Each row below is a small network's average activation on inputs in which a field has the value named, seen along a few directions.
Values that are neighbours, or in one group, have similar rows; names and order tell nothing.
Strong random noise was added to every row along 2 fixed directions; ignore it. To show where, here is one row again and again, with new noise each time:
[ 306, -158,  -17,    6,  153,   58, -280, -444,   55,  231,  199,  -79,
  248,  259,  -97, -228,  424]
[ 145,  410,  427, -363,  -62,  180, -475,  205,   38,  -43,   52,  181,
  320,   20, -130,   85,   81]
[ 386, -472, -322,  325,  289,  -91, -109, -812,  -16,  378,  247, -211,
  163,  332,    3, -388,  488]
[ 180,  287,  329, -279,  -15,  151, -430,   65,   39,   16,   82,  125,
  303,   69, -119,   18,  150]


Field Letiv:
s6: [ 256, -396,   31, -307,   -9,  169, -180, -182,  574,  226,  312, -251,
  -54,  616,  -97, -445,  363]
s2: [-376,  131,  -23, -346,   56,  282,  -97, -134,  259,    9,   65,  113,
  345,  -29, -294,  125,  768]
s4: [-380,  402,  336,  -48,  -47,  288, -128,  461, -337, -252,  -60,  172,
  198, -441,  241,  221, -352]
s9: [ 459, -838, -221,   -9,  -37,  338,   50, -584,  158,  388,  341, -325,
   36,  734, -247, -625,  590]
s3: [ -91, -104, -314,  345,   78, -493,  139,   23,   95, -115,   37,  -57,
 -433,   68,  166,  109, -536]
s8: [-253,  128,  111, -310, -173,  265,  330,  168,  192,  -89, -137,   60,
  -44, -347, -277,  137,  447]
s7: [ -68, -260, -454,  400,   66, -564,  457,  -92,  144,   15,  -78, -131,
 -389,  -28,   51,  273, -260]
s5: [ 242, -162, -156,  310,  -50,   86,  116,  132, -427,   98, -310,   56,
 -115, -268,  322, -168, -341]
s1: [-368, -225, -200,   96,   81, -232,  500, -162,  -46, -213, -129, -335,
 -342,   50, -154,   78,   13]
Letiv is arranged as a ring.
Question: Which values are neighbours of s5? Give them in the order they are listed.
Answer: s4, s9
Question: Which values are neighbours of s7? Give them in the order they are listed.
Answer: s3, s1

Field Vamu:
z13: [ 266, -284, -187,  344,   73, -336,  -22,  -12,  -28,  214,   66, -237,
    7,   20,  -14, -103, -207]
z11: [-129,  123,  122, -430,   26,  161, -246,  466,  321, -308,  129,    6,
 -241,  272, -173,  153,  -94]
z9: [ -86,   80, -226,  257,  -74, -309,  372, -197,   -9,   -7,  -29, -213,
 -245, -155,   68,   75, -156]
z3: [ 229,  -83,  244,  -86,  -28,   71, -223,  127, -144,   30,   -1,  138,
   25,   -4,    5,  156, -168]
z1: [-195,  -17, -196,  256,   62, -171,   39,  -76,  126,  -70, -169,  -87,
  -33, -254,  -48,   52,  155]
z18: [ 231, -199, -386,  614,  125,  -94,   65, -152, -263,  255,  -45,   43,
  124,  107,  408,   56, -468]
z10: [ 164,   64,  181, -344,  157,  139, -202,   47, -108,  151,  -33,  221,
   31,  -59,  -14, -179,  277]
z4: [-316,  476,  272, -111,  -45,    3, -133,  317, -222, -120, -105,  265,
  215, -275,   79,   64, -242]
z8: [-105,  361,   70, -114,  -68,  211,  105,  179, -303, -139, -250,  164,
   21, -219,  -27,   97,  -36]
z14: [-122,   91,  -35,  124,  123,   68, -187, -101,  -38,   50,   27,   84,
  341,  -83,  119,  -84,    2]
z6: [ 199, -553, -375,  212,  -79,  -59,  -28, -299,  271,  106,  156, -330,
   65,  339,   47, -277,  136]
z2: [ -13,  117,  393, -135, -185,   78,   27,  430, -100,  -68,  250,  277,
  -47,  -45,  170,   -2, -535]
z12: [-228,  -37,  -12, -227, -183,  166,   52, -162,  449,   45,  227,  -84,
   67,  207, -291,  -92,  529]
z16: [-144,   81, -117,  -33,  122,  126,   70, -131, -169, -115, -160,   52,
  -84, -150, -116,   44,  153]
z15: [  94, -361, -226,  122,  183, -306,  445, -577,   10,  155,  212, -371,
 -414,  105,    1, -110,  231]
z7: [ 145, -444,  -98,   47,    7,  -73,  207, -327,  317,   89,   67, -303,
  -69,  384,  -44, -131,  286]
z5: [ 414,   89,  391, -613, -183,  512, -475,  -15,  260,   26,   38,  165,
  326,  330, -310, -163,  727]
z17: [-197, -123, -108,  146,  145,  -57,  146, -195,  -93,   18, -110, -113,
  -19,  -72,  -89,   61,  184]
Vamu is arranged as a ring.
Question: Which values are neighbours of z6? Give them in the order they are listed.
Answer: z13, z11
Question: Which values are neighbours of z9? Give them in the order they are listed.
Answer: z12, z15
Question: Which values are neighbours of z16? Give them in the order they are listed.
Answer: z8, z17
Question: Which values are neighbours of z5? Give them in the order they are listed.
Answer: z18, z10
